A small network was shown many inputs. Here are its activations along a few directions, one row for each input.
In each table, some parts of the input vary, and every possible input appears once, in random order.
A made-up example of a description, with smaller parts first: one of 2 separate values, together with either a single point or one of 11 places around a ring or (one of 4 places along a line, together with one of 8 places around a ring).
Shared parts are said once, and a part with two or three values counts as separate values.

Other details of the inputs shift rows strongly along two fixed directions, in all tables alike. That doesn't count.

Table:
x1: [ 2.36  7.26  1.07 -0.31 -0.50  0.81  0.62 -1.77  4.31 -2.52 -0.46]
x2: [ 8.68  4.96 -1.32  1.75  2.73  4.62 -0.26 -5.29 -0.14 -1.88 -0.59]
x3: [-1.86  0.55 -0.72  5.01  1.39 -0.86  3.01  0.83 -0.75  1.28 -0.35]
x4: [ 3.11  6.97  0.78  0.76  1.26  4.42  4.43 -3.09  0.60 -2.79 -0.59]
x5: [ 3.07 -3.56  2.38 -3.48  2.04  5.59 -5.32 -2.92  1.69  2.94  2.86]
x6: [-1.24 -6.42 -0.22  1.05 -0.81  1.65  0.94  4.01 -3.59  0.69 -0.28]
x7: [-3.28  1.28 -0.49  1.13  0.74 -4.82  1.86 -1.98 -2.43  1.39 -3.20]
x8: [ 1.19  6.34  0.88 -0.07 -1.49  0.81  0.10 -3.06  5.14 -3.28 -0.72]
x9: [ 6.14  5.08  4.58 -2.80 -0.26  6.50 -2.85 -2.37  6.62 -1.77  3.70]
x10: [ 5.00  3.92 -0.99  3.09  4.60 -0.34  0.25 -4.11 -2.11 -1.48 -1.25]
x11: [ 0.19  0.89 -1.63  2.25  0.31 -4.78  1.27 -1.21 -2.58  1.88 -2.39]
x12: [-0.56  1.87 -0.88  0.84  2.65  0.51  3.72 -2.88 -3.24  1.04 -3.29]
x13: [-0.31 -6.81  1.79 -0.09 -0.81  1.02 -2.64  1.99 -2.91  0.94  3.49]
x14: [ 1.58 -5.73  1.46 -0.30  0.33  3.81 -3.70  3.68 -1.63 -0.88  2.32]
x15: [-3.90 -7.69  2.94 -1.57  0.59  2.21 -1.67  4.70 -2.67  0.96 -0.25]
x16: [-2.81  0.39 -0.42  2.18  3.94 -2.70  1.98 -1.63 -2.98  1.02 -3.19]
x17: [-3.39 -0.86 -5.31 -2.03  0.60 -6.43  4.47  0.72  3.03 -0.71  2.06]
x18: [ 3.94 -3.48  0.73 -0.85  1.68  3.15 -4.24 -2.83  0.66  2.84  2.87]
x19: [-2.24  2.42 -2.11  3.64 -2.08 -5.18  3.30  1.55  0.59  1.08 -2.09]
x20: [-0.20  3.26  2.07 -0.60  0.85  0.99  0.94 -3.22 -4.18 -4.10  1.35]
x21: [ 4.76  6.26 -1.06  3.64  0.40  3.69  4.82 -3.00 -0.12 -2.21 -0.51]
x22: [ 3.51  6.02 -2.64  1.10  0.53 -1.82 -1.27 -1.83  0.37  0.08 -1.87]
x23: [-4.05 -0.40  0.91 -0.84 -1.67 -3.97  1.40  3.02 -2.27 -1.54 -2.68]
x24: [-5.48  1.72  0.35  2.67 -0.45 -2.62  5.34 -1.87 -1.80  1.78 -0.16]
x25: [ 1.88 -1.95 -0.99 -1.65 -1.11  2.31 -5.84 -0.09  3.40  2.58  0.05]
x26: [-7.23 -8.54 -5.52 -4.90 -1.02 -6.43  1.94  6.08 -0.28  1.65  2.46]
x27: [-3.81 -1.47  1.30  0.20 -0.11 -1.06  3.73  2.16 -5.27 -1.42 -2.49]
x28: [ 2.12  2.47 -5.21 -4.91  2.41 -1.15  0.36 -1.54  2.73 -1.41  3.77]
x29: [-4.24  2.21 -2.28  0.36 -0.24 -3.08 -0.76 -1.26  0.01  1.24 -3.68]
x30: [-0.86 -6.72  4.43 -4.32 -2.48  2.58 -4.49  3.86  0.48  0.51  1.75]
x31: [ 1.32 -1.82  1.41  0.18 -2.44  1.59 -1.78  1.38  3.90  2.38  2.65]
x32: [-1.27 -0.20  0.23  1.53 -1.00 -4.90  1.93  1.76 -4.08 -2.41 -0.95]
x33: [-2.17 -1.10 -0.22  3.98 -1.42 -1.42  2.73  0.10 -0.96  2.86  2.26]
x34: [-1.84  1.34 -1.18  1.57 -2.15 -6.13  1.99  3.28 -3.18 -1.29 -2.22]
x35: [ 0.93 -5.93  1.16 -2.82 -3.25  2.80 -5.79  3.16  2.67 -0.28  1.70]
x36: [ 5.08  5.26  0.00  0.29 -2.05  3.28 -1.89 -2.99  5.62 -2.98  0.99]
x37: [ 0.22 -6.13  3.57 -5.36 -3.04  4.51 -6.87  3.43  3.81 -0.30  1.32]
x38: [-2.74 -3.50  2.68  0.07  1.38  3.48 -0.26  3.06  1.88  2.52  0.83]
x39: [-1.57  1.83 -1.54 -0.43 -0.01 -2.64 -1.49  0.19 -0.34  1.59 -3.25]
Each input here is: one of 3 separate values, together with either a single point or (one of 2 separate values, together with one of 6 places along a line).
Question: Changing only the choice among 3 separate values turns x13 into x33. The same change can be made to x30. Which row results?
Answer: x9
Question: Change only the choice among 3 separate values in x6. List by row number the other rows that result.
Answer: x2, x21
Question: Change only the choice among 3 separate values in x23. List by row number the other rows that result.
Answer: x1, x39
Question: Change only the choice among 2 separate values in x22. List by row number the other rows that result.
Answer: x39

Table:
x40: [-1.54  1.23  1.82  3.91  3.71 -0.97  0.04 -3.52 -4.82 -0.65 -1.38]
x41: [-1.79 -1.60 -0.57  0.91  0.27 -2.01  1.04  1.10  0.84  4.18 -0.13]
x42: [-5.24 -2.80 -1.22  0.18  0.21 -3.99  3.71  2.42 -2.52 -0.06 -1.91]
x43: [-1.04 -5.38 -2.75 -1.67 -0.68  0.94 -4.02  2.19  0.97  3.35 -0.65]
x44: [ 2.44  4.27  0.65 -2.23  1.70  1.53  0.10 -1.02 -0.36 -4.04  0.99]
x45: [ 0.95 -1.53  1.01 -3.29 -0.41  1.68 -3.27  1.03  0.53 -2.00  1.69]
x46: [ 0.27  5.47  0.71  0.50 -0.47 -0.21  0.84 -1.50 -0.05 -3.06 -0.90]
x47: [-3.20 -1.96 -1.99  0.30  0.83 -4.83  2.87  1.05 -1.97  2.60 -0.73]
x48: [-1.17  0.02  1.43  2.73 -0.29 -0.68  3.65 -1.56 -7.64  1.17 -4.97]
x49: [ 2.05 -1.54  0.79 -1.77 -0.59  3.92 -2.43  0.09  3.89  3.51  3.28]
x50: [ 0.00  2.22 -2.29  0.41  0.40 -1.77  2.91 -2.52 -1.02 -2.01  1.05]
x51: [ 2.29  2.19  1.36  1.35 -2.34  0.23 -1.12 -1.21  1.80 -1.61  1.08]
x52: [ 0.43  2.10 -2.56  1.48 -0.15  0.04 -1.17 -0.63  1.32  0.98 -2.36]
x53: [ 3.51  1.07 -0.01  4.82  2.44  2.27  2.60  0.72 -3.16 -3.25  0.63]
x54: [-0.33  0.79 -0.31  1.33  0.42 -2.49  1.31 -0.64  1.34  1.55 -2.60]
x55: [-2.58 -4.56 -1.22  0.02  0.52 -4.71  0.17  2.27  0.20  3.41 -2.43]
x56: [ 3.03  3.67  0.21  0.01 -0.87 -0.38 -1.77 -1.57  0.06 -3.52  1.57]
x57: [-1.40 -5.20  0.46 -1.47 -2.04  3.05 -2.03  1.74  3.22  3.95  2.28]
x58: [ 3.66  1.82  2.35 -1.87 -1.65  3.97 -3.91  0.27  2.85 -1.16  1.91]
x59: [-2.05 -6.31 -0.25 -1.80 -0.38  0.42 -0.34  1.95  0.77  0.94  0.92]
x60: [-1.28 -0.48 -0.42 -1.24 -1.37 -3.35  0.13  1.18 -2.01 -1.47 -0.58]
x61: [ 2.07  7.46  1.37 -0.33  1.10  1.65  0.57 -1.01  0.93 -3.75 -0.21]
x62: [ 1.26 -2.31  1.97 -1.58 -0.80  5.13 -1.57 -0.30  4.04  0.57  1.70]
x63: [-0.96  2.68 -2.59  0.41  0.90 -3.16  2.55 -1.49 -2.00  0.40  1.24]
x64: [ 0.60 -1.29  2.06 -1.09 -0.46  3.73 -0.87  0.96  2.79 -0.03  0.50]
Question: Describe the family of inputs behind these rows.
Answer: either one of 3 separate values or (one of 2 separate values, together with one of 11 places along a line)
Question: What sort of input is x63?
Answer: one of 2 separate values, together with one of 11 places along a line
Question: Change only the place on the line of 11 in x41. List by row number the other rows that result.
Answer: x46, x49, x51, x52, x54, x57, x58, x61, x62, x64
Question: List by row number the other inputs of the same sort as x48.
Answer: x40, x53
